Each row below is a small network's average activation on inputs in which a field has the value named, seen along a few directions.
Related values have similar rows: they may be neighbours, one step apart, or belong to one group.
Strong random noise was added to every row along 8 fixed directions; ignore it. To show where, here is one row again and again, with new noise each time:
[  11 -242  209 -728  283 -252 -507  316  235  -61  120  408  131 -450
   87  543  -19   14  242  310 -514  332]
[ -75  295  319  423  281 -400   -6 -525 -116   27  141  255  448  -65
 -349   57  317  167  485 -111 -323  377]
[ 350 -135 -228  126   96 -406  175 -182  336  553  166 -511  367  149
 -187  -92  171 -222   20 -192 -172  -69]
[ -30  399   61 -404   53  -73 -510  343  173 -353  201  216 -245  221
   -2  643 -100  124 -286  275   -1 -145]
[ 168   99 -193  145  -15 -320  -75   50   47  341  -44 -195  153 -127
  119   77   59  -64  -88 -132 -222 -290]
[ -25  156   18  331 -134 -192   24 -233  -87  455   33 -359  230   85
 -140 -158  136 -216  -47 -287 -229 -320]
[ -12  -16 -324 -104  -97   42  -68  364  284 -271   19    8 -435  195
  128   80 -242  263 -428  265  176   24]
[  44  306   12 -359   37  216   75  345 -393 -583  409  312 -256  149
  439  209   85  228 -108 -142  317   40]
[ -91   58   49  -99   -7   94 -118   53 -156  -55  110   13 -141   49
  -29   80   13  100  -54   84   -9  -67]
[-179  112    3  -69   11  -58 -403  195   44 -166 -120  257 -247 -150
    4  297 -150  265 -127  344 -170  -23]


Values of W:
w11: [ 339  -64  -50   17  113  106  469  -55 -113  127  290 -125  164  114
  294 -271  262 -255  111 -414  518   11]
w4: [ 189  426 -121  193   56 -352   72  109  158 -326 -322  474   96  -44
  345  381  -37  207  -81  -14  -30   94]
w5: [-288  331  461  236 -244  277  194 -535 -583 -141  -28   85   96  435
 -255 -120  128 -130   32 -317   43  -46]
w7: [ -32  223 -430  292 -179  425  388  -68 -376 -497  -56 -197 -440  382
  136 -553   31  309 -309 -165  753 -121]
w2: [ -69 -193 -239   46   17 -191  157  298  555 -335    2  340  -72 -176
  161  -32 -254  211 -114  161 -130  641]
w6: [ -41  186   85 -122   32   63 -294  182  -82  -21  162   52  -97 -122
  -47  439  -97  -19  -92  177    9 -305]
w16: [ 397 -395  -92 -256  158  -89  177  261  -56  -15 -318  241   36 -554
  504  149  -69  239  123  100  -72  236]
w12: [ 176  500  -43  255  127 -289 -243  172  105 -122  -96  218   -5 -116
  229  443  -34  110  -62   15  286 -354]
w3: [ -28  432 -215  -55  -74  114 -261  163 -267 -325 -201   62 -189   84
  286  126 -113   44 -148 -106   51 -360]
w13: [  -2  217  542 -166  197  112  -55 -222 -110 -337  188  283   54  177
 -317  154  178   37  412   19  340  203]
w10: [ 174  261  -37  -28   79 -236  125  156  431 -236 -107  277  125  285
  108  346  -76   76 -207  -30   81  182]
w15: [-524    9  623 -169 -342  641 -118  -50 -194 -310    2  294 -243  204
  -35 -225 -105 -266  -24 -174  140  -53]
w8: [ 146  235 -283   72  102  209 -252   61 -341 -150 -148  -98 -217  -93
   27  159   27  169  -18  295  330 -432]
w14: [-430 -383  487 -735 -228  425 -165  124  -77   45  336 -139  -79  120
 -174  -87  -95 -501    7    5 -341   89]
w1: [-194  650  280  168 -111 -304    6   62  117 -457  378  451  230   71
  158  219   23  -13  -49 -353 -156  194]
w9: [ -15  -24  219 -789  250  273 -246  251 -185 -422  408  246   16   20
   66  331  147 -188  293   76  144  183]
W is arranged as a line.
- Name the neighbours of w6, in listed order. => w12, w1
- Name the neighbours of w3, in listed order. => w7
- Name the neighbours of w14, in listed order. => w2, w9
- Name the neighbours of w4, in listed order. => w5, w10
